These are the activations of a small neural network, seen along a few directions. Each row is one input.
Each table varies a few parts of the input and shows all the possible inputs, shuffled.
Descriptions start from the smaller parts, as in this example, which fits no table here: one of 8 places around a ring, together with either a single point or one of 9 places around a ring or (one of 3 separate values, together with one of 4 places along a line).
Shared parts are said once, and a part with two or three values counts as separate values.

Other details of the inputs vary at random and push rows far along two fixed directions, the same in every table; ignore that.

Table:
x1: [ -8  27  24 -23   6  66 -25 -14 -22  37  16]
x2: [ 22 -20 -13   6  38  32 -21  10 -22 -11  31]
x3: [-20   9 -31   0 -28 -27  12 -11   5 -14 -24]
x4: [ 13   2 -35 -10  -8  -7   8   2 -18  -5  -4]
x5: [ 19   3 -29  23   4 -18  13  45  -6 -13  28]
x6: [ 32 -42 -30  28  24 -43  22  26 -18 -11  19]
x7: [-28  25  18  -6 -21 -23   3   6  24   9 -23]
x8: [  5  15   9  -5 -24  29  -8 -15  14  -4 -17]
x9: [ 57 -26 -25  -7  20  24   8   0 -41   0  27]
x10: [ -1 -12   7  -9  17  -5 -12  -1   4   0 -12]
x11: [ 10 -16  19  -9  35  44 -20  -7 -10   1  21]
x12: [-38  16  17   6 -28 -21  14 -10  12  12 -11]
x13: [ -6  -3   3 -10 -12  20  -1 -40  -6  -1  -9]
x14: [-14  11 -23  -6 -23 -22   6   3  20 -27 -24]
x15: [ 10   2   7   1   2 -12  19  28  -5   7  12]
x16: [  5  17   0 -12  21  55 -28  14  -5   8  19]
x17: [ 12 -13 -29  10   3 -58   9  36  16 -12 -17]
x18: [ 54 -13 -64  10  22  15  11  39 -38 -32  42]
x19: [-29  -5  24   9 -11 -27  14 -25  14   6 -16]
x20: [-29  24   5  -7  -3  30 -23 -14   2  20  -6]
x21: [ -4   9   1 -10  25  64 -42 -10 -10   3  18]
x22: [ 13 -15   3  -9  34  43 -27   3 -10  -4  18]
x23: [  4   4   5   1  -5  -9  15  12 -13  17  14]
x24: [-26  21  32 -10  -9  25  -5  -4  12   9   5]
x25: [ 29   3  -6   0 -15   4   8   5   0  -2 -15]
x26: [-10  -2 -14   3   6   4 -17  -3   1   7  -5]
x27: [-21  24  -2   1   0  19 -21   2   9  -2   2]
x28: [  6   5  42 -18  20  51  -5 -10 -18  22  18]
x29: [ 28 -22 -24   4 -10 -53  30  11   7 -24 -17]
x30: [-15  -8  21   3 -10 -43  17 -17  11  10 -17]
x31: [-31   8   1  -3 -11 -18 -18  -2  37 -10 -28]
x32: [ 10  -9  19   4  27  36  -5  -7 -16   0  33]
x33: [ -4  19   8  -7   8  57 -15  -2 -22  26  24]
x34: [-28  21  -2 -23 -26 -10  -1 -18  17  -9 -40]
x35: [ 62 -17 -44  20 -12 -31  28  31 -19  -5   5]
x36: [ 10  -8  12   4   2 -14  18   2 -14  15  12]
x37: [-19  18   6   3 -46  -2   2 -34  18   5 -36]
x38: [-31   8  24  13 -19 -30  15 -11  21  -8  -7]
x39: [-19  -3  39 -20  15  19 -17 -30   6  12 -14]
x40: [ -3 -17   5  10  17  -5  -5  -6   0 -12  10]
x41: [ 39 -16 -29  -3  33  23 -16  23 -31  13  26]
x42: [ 11  14  -4 -15  19  48 -24   5 -24  27  18]
x43: [ 13 -32 -15  16   5 -68  22  12   0  -5  -6]
x44: [-40  15  23 -13 -30  10 -12 -57  23 -15 -30]
x45: [ -1  -8  -5  -1 -21 -27  12 -12  23 -26 -22]
x46: [-33  25  14   0 -24 -17  -1   7  32  -1 -16]
x47: [  9  13  -4   8 -24  18  -2 -13   5 -12  -7]
x48: [ 32 -31 -24   9  39  22 -11  14 -34   2  30]
x49: [-23   4  44 -11   6  25  -9 -26  15   6  -3]
x50: [ 13 -21 -17  34  -9 -71  46  28   1  -8   8]
x51: [-38  13  42  -3 -19 -11   5 -19  30   2 -17]
x52: [ -4   0 -13  27 -16 -52  29  33  10 -17  12]
x53: [ -6  -4  35  -9  10   3   4 -13   4  10  -5]
x54: [ 29  -2 -29   7  16 -23   8  50  -4  -2   9]
x55: [-20 -11   1  -1  -7 -41  -6 -14  13   3 -28]
Description of these inputs: one of 5 places around a ring, together with either one of 3 separate values or one of 8 places around a ring.
The inputs of x13 and x9 match in every part but the place on the ring of 5. If x50 is changed in the same way as x13 into x9, which row does it become?
> x36
The inputs of x32 and x30 match in every part but the place on the ring of 5. If x18 is changed in the same way as x32 into x30, which row does it become?
> x4
Which other rows does x43 become when the place on the ring of 5 takes its other values? List them by row number.
> x6, x11, x39, x40
Which other rows does x8 become when the choice among 3 separate values takes its other values? List them by row number.
> x14, x45

Table:
x56: [ 60 -44 -37  23   8 -60  28  32 -17  -7  14]
x57: [ -3 -15  17 -14  16  19 -13 -24  -6   1   6]
x58: [ 23 -25 -56  36 -13 -58  22  33  12 -47  -9]
x59: [ -2  -7  21 -25  45  69 -31 -17 -24  18  19]
x60: [ 44 -18 -44  25  19 -60  34  74 -11  -2  25]
x61: [ 57 -14 -35  17  26  -7  27  58 -38   9  42]
x62: [-35   9  34  -1   7  21 -21  -7  26   2  -7]
x63: [-26   8  24  -8   2  -2 -24  -4  15  21 -19]
x64: [-47  15  32   7 -47 -58  25 -41  41 -12 -46]
x65: [-27  -9  17   0 -15 -44  -7 -30  25   9 -41]
x66: [ 24 -18 -31  31 -15 -75  50  42  -4 -19  13]
x67: [-36  23  27   9 -30 -34  12  -5  24  -2 -15]
x68: [-19   6  29 -15 -16  18   6 -38   2   7  -8]
x69: [ 16 -13  28 -11  22  78 -19 -30 -19   7  29]
x70: [-28  14  20   8 -37 -37  11 -19  16  17 -31]
x71: [  0  18 -13 -19  15  81 -34 -11 -27   9  36]
x72: [-62  23  34  15 -50 -48  14 -12  51  -3 -37]
x73: [ -9  14 -18   9   0  38 -20  -1   3  -7  19]
x74: [-39  37  -2 -17 -57 -44   4 -20  53  -8 -73]
x75: [ 27 -36 -26  17 -11 -79  39  20   5 -26   3]
x76: [ 68 -33 -30  16  20  -5  25  30 -39   8  32]
x77: [-59  -3  32  11 -31 -54   1 -40  58 -16 -51]
x78: [ -8  34  11 -19 -23  30 -15 -18  19 -13 -21]
x79: [ 24 -19 -34  31 -11 -76  52  42  -6 -14   6]
x80: [  1  13  25 -22  25  68 -23   6 -22  22  39]
x81: [  5  19  30 -13  30  68 -23   4 -22  16  39]
x82: [-23  -1  31  -5   2  -2 -12 -37  14  -6 -14]
x83: [ 64 -26 -69   9  26   6   6  37 -43 -18  21]
x84: [-14   0  31  -6 -10  -1  -1 -39  10  -6 -10]
x85: [ 26  20  -4 -35  11  90 -25  -5 -23   7  10]
x86: [-36  18  21   2 -24 -40  -4   3  28  21 -28]
x87: [-10  -9  16 -13  23  20 -17 -11  -2   1   8]
x88: [ 14  14  19 -17  19  77 -10 -18 -40  32  25]
x89: [ 48 -26 -63  28   6 -45  21  40 -15 -46  13]
x90: [ 11   7  27   0  16  82  -9 -12 -26  14  37]
x91: [-40  11  14  -5  -8 -39  -4  -1  31   8 -35]
x92: [ 56 -13 -70  22  20  -1  -1  51 -35   2  40]
x93: [ 57 -32 -46  24   8 -56  50  38 -20  -9  14]
x94: [-36  10  31 -17   5  13 -20  -9  15   6  -6]
x95: [-43  29 -22   0 -32 -30  -6 -14  26   3 -33]
x96: [ 17  -5  26  -6  18  82  -6 -25 -23  11  30]
x97: [ 46 -19 -22  26  32   0  16  64 -15  -7  51]
x98: [-21   6  -9 -13 -19  11 -16 -26   4 -17 -21]
x99: [-30   5  31  -5  10   0 -17 -25  18  -6 -11]
x100: [-26  17  24  -6 -17   3   4  -4   5  10   3]
x101: [ -1  13  23 -22  29  70 -21   6 -25  28  31]
x102: [-14   1  17 -10 -13   3  15 -29   0   9 -15]
x103: [-43  29 -10   9 -31 -30  -7 -14  30 -16 -20]
x104: [ 39  -8 -54  11 -23 -63  33  50  15 -37  -7]
x105: [ 60 -17 -24  28  23  -4  31  42 -39 -12  52]
x106: [ 50 -43 -45  21  27 -61  28  37 -15 -13  11]
x107: [  4  -3  17 -25  45  67 -33 -18 -24  24  15]
x108: [-15  -7  21 -15  -9   0   2 -35   4   5 -17]
x109: [  8  -7  22 -19  41  66 -41 -17 -24  29  16]
x110: [-66   4  31  11 -24 -53  -3 -29  63 -15 -49]
x111: [  0  18 -17 -18  19  79 -32  -9 -31  15  29]
x112: [ 11   1 -12 -25  20  84 -33 -21 -38   2  10]
x113: [ -7   6  21  -3  24  19 -17   7   1  -1  13]
x114: [-26  -8  21 -14   4   0 -10 -34   8   6 -21]
x115: [ 68 -29 -64  14  20   4  -2  38 -43 -12  21]
x116: [-23  22  30  -7 -17  14 -10 -13   2  32 -10]
x117: [-23  -3  14  -8 -24 -40  10 -35  21   4 -37]
x118: [ 39  -8 -50  27 -21 -54  32  51  27 -42  -8]
x119: [-11   0  13 -13  24  21 -15   9  -4  11   6]
x120: [-63  26  27   0 -47 -56  17 -14  39   7 -45]
x121: [  4  25  -4 -18 -28  15 -16  -8  14   6 -32]
The inputs of x116 and x67 match in every part but one. If x63 is changed in the same way as x116 into x67, which row does it become?
> x113
The inputs of x90 and x105 match in every part but one. If x77 is changed in the same way as x90 into x105, which row does it become?
> x82
What is each input in this table made of?
> one of 6 places along a line, together with either one of 3 separate values or one of 8 places around a ring
A walk changes only the place on the ring of 8. It starts at x87 and steps to x57. List the rest of the walk in order.
> x75, x68, x66, x100, x80, x94
A walk changes only the place on the line of 6. It starts at x97 and steps to x81. List the rest of the walk in order.
> x80, x101, x60, x86
Which other rows does x74 become when the choice among 3 separate values takes its other values? List them by row number.
> x83, x95
